Each row below is a small network's average activation on inputs in which a field has the value named, seen along a few directions.
Related values have similar rows: they may be neighbours, one step apart, or belong to one group.
Random noise pushes rows far along 5 fixed directions. That doesn't count. These rows show it; they differ only by the noise:
[  57 -205  162   65 -352   51 -166 -521  193  139 -596 -157 -104   14
   -7   40  393  -27  368    9]
[-101 -134  352  -42 -196   85 -404 -117 -306  125   97 -122 -127 -329
  -67  144  146  -44 -127    6]
[  24  -74  117 -104   26  437 -766  389 -227   59  321 -308 -214 -271
  270  416  669 -441  367 -113]
[ 112    4  288   -6 -379 -563 -151  -32  199  211 -134  351 -245  292
  -36 -291   23 -172 -309  -73]
[ 337  445 -260   17  130  243  -35  272 -313 -225  177   57   10   -9
 -170  182  -66  122    1  150]
[ 196  226 -112   32   27  462  -91 -130 -360 -167  -86 -213   67 -275
 -194  269   56  252  202  175]
[-252 -217   79  138  -34 -280   84  -99 -397    9  359  282 -112   52
 -336  309 -285 -107 -656  163]


Field FENO:
vug: [  -8  133  208   35 -207  -70  189 -169  -50   43 -192 -143  -90 -294
   15 -308 -159  371 -122  -80]
buz: [-377 -368 -100  -78  324  -20  178  173 -227   -8  365   50  111   66
  -72  276 -139 -101 -232  291]
kiv: [ -51 -270 -340  317   39 -179  371 -403  273  -49 -296  132  -36  391
 -301  282   70 -209   -3  103]
bom: [-294 -283 -182  139  213  232  105  129 -319   49  447 -102 -100 -118
  139  533  142 -394 -115  -46]
dumu: [  -5 -151 -469   10  405  144  220  -49 -270 -400  348   19  319   20
 -328  470 -121   17   63  162]
mas: [  60 -111 -165  187 -106  -60  239 -393  293    4 -344   63  -18  202
  162 -133   68  -81   38 -154]
kudas: [ 307  329   47    5  -48  -65  -44   26  109  -82  -74  186  -23   -8
 -201 -172 -291  333  -27  -14]
goge: [ 338  345 -237 -109  229  269  144 -189  -49 -301 -208 -218  459 -199
 -346  -42 -165  482  474    3]
gona: [ 134  339 -143 -212  204  458  197   24  -41 -215 -114 -304  250  -29
  -53  -96  -13  524  377  127]
bivim: [-355 -409  -78  172  -20 -169  302 -347  -80  -56  -31  172  152  -10
 -323  179 -271   66 -384  -55]
bazu: [ -69 -140 -312  114  139 -292  389   23  705 -111 -414  212   43  771
  136  -10  113 -195  430  242]
lak: [-440 -514  -37   71  -74  -22  130   25   64  191  -42  -58   51   44
  295  152   61 -122  -43    5]
geku: [-161   69 -160   -4  293  560  333  -40 -360 -217  174 -382  187 -332
   93  240 -244  150  108  139]
bor: [-313 -297  282  -51   14  307  -28 -535  211  130 -432 -493  229 -411
   43  -39  269  159  467   75]
gil: [  34  -13  199  116  -94   51  -59  -93   87  159 -115  -96 -170 -122
  243 -232   70  -29  156 -297]
zat: [ -27   83 -447  -63  321  540 -175  302   89  -14   89 -285   36  -22
  466  175  199 -224  438   -8]
The values of FENO form 5 separate groups.
Q: List the group mates of zat, in the order listed.
A: lak, geku
Q: List the group mates of goge, in the order listed.
A: dumu
Q: List the group mates of vug, in the order listed.
A: bom, mas, gil
Q: List the group mates of kudas, in the order listed.
A: kiv, bivim

Field MEVEG:
nop: [  63 -158  328 -211 -204 -198 -535  271  183  244  120  -17  -45  -98
    0   -4  442 -267  157 -231]
dotug: [-367 -575  222 -154   35  239 -336 -271 -158   12   79 -362  218 -305
  -18  285  261  -50  254   79]
vofir: [ 300  312 -339 -130  -55 -422  488  316  670 -126 -294  254  -50  964
  399 -437  -29 -264  150 -137]
suvit: [-293 -330 -443  143  236  -99  424 -118  364  -14 -148   14  184  615
  144  322  138 -280  314  142]
dorub: [-285 -186 -158  239   17  -85  350 -100  350  138 -271   15  -36  283
  233  -76   12 -128   47  -42]
kuzo: [-321 -355  352  -54  -86  587 -148 -412 -274  216 -236 -450 -161 -513
  301  273  263  157  147   64]
tir: [ 283  545   18  -61   54 -184 -425  853 -414 -102  875  340 -199 -248
  -83  -24 -192  -60 -524 -242]
vidir: [ -29  231   98   99    3  300    5   21 -483    2  168 -117  -99 -327
  -40   10 -289  319 -299   91]
fuvir: [  82  106  119  -32   84  148 -453  305 -287 -142  346   -5  -85 -328
 -281   58  -72   75 -162  -19]
biduf: [ 330   16 -503  350 -155 -133  389 -285  437 -104 -530  242 -157  610
  -69   71  355 -235  287  198]
gez: [-185 -352  -44  163    4  435 -282 -333 -178   56  -43 -434 -220 -355
  238  533  545 -379  378  -38]
did: [  94   74   18 -153  152   42 -144   57 -133 -122  178   21  252 -232
 -309   30 -166   88  -46   36]
leri: [-139 -196   11 -123  304  154  -77   58   31   -9  111 -137  160  -54
  150  120  114 -139  348  -99]
The values of MEVEG form a ring.
Q: Going along MEVEG from tir by way of its neighbour fuvir, in what order are dorub, gez, did, leri met?
A: did, leri, dorub, gez
Q: How many steps from neighbour to neighbour lead from vofir to dotug, at the fewest?
A: 3

Field NULO:
pebe: [-624 -309 -106  203   76 -118  616 -686  186   86 -343 -125  271  303
    7   47 -375   16 -183  305]
nuko: [-193  187  306  -51  102 -214 -575  887 -312  -59  958  218 -451 -126
  -77  218   65 -387 -609  -16]
kepar: [-176 -115   29  -72  179  689 -617  416 -156  -47  192 -346  106 -479
   96  412  277  -26  473 -277]
nubuz: [ 190 -107 -200   38  112  -22 -527  185  505 -163 -218  -97 -266  258
  107  139  796 -357  739  197]
doz: [ 207 -403 -647   36  270   -6  508 -494  159 -260 -180  193   68  676
  -39  501  161 -500  228  144]
vov: [ -35    6   86  101 -162  147   72 -439   32   43 -248 -163   17 -324
  112 -146   95  102   97 -140]
pof: [-515 -834   34  299 -109 -673  308 -530  560  345 -253  511  211  311
 -421  139   -5 -192 -206 -161]
geg: [-311 -184  -20  -85  -19  -81   62  612  -12  162  362   42 -295  254
  457  171   58 -372 -442  -29]
kunan: [ -76  -90   45   74 -128 -139 -271  505  -13  215  271  166 -227  -78
  195   20   -8 -112 -207 -456]
ribim: [-294 -145  499 -380  115 -123 -445  590  237  271  384  -90    3   92
  633 -305  428 -383  202  -82]
govig: [ 549  522  295 -533   61   88 -196  154 -525 -236  271 -140  321 -441
 -357 -370 -472  369 -159   96]
ran: [ 504  302 -357  -84  -61 -138 -119  548  -26  -59  408  170 -153  464
  344  -56  192 -546  -39 -265]
tur: [ 598  737    4  285 -195  363   91 -293 -184  -10 -595 -205 -216 -336
  -93 -345    1  721  422  140]
The values of NULO form a star with 4 arms.
Q: Name the neighbours of kunan, in listed order.
A: kepar, vov
Q: Name the neighbours of nubuz, in listed order.
A: nuko
Q: Name the neighbours of doz, in listed order.
A: govig, ran
Q: Name the neighbours of pebe, in listed order.
A: geg, ribim
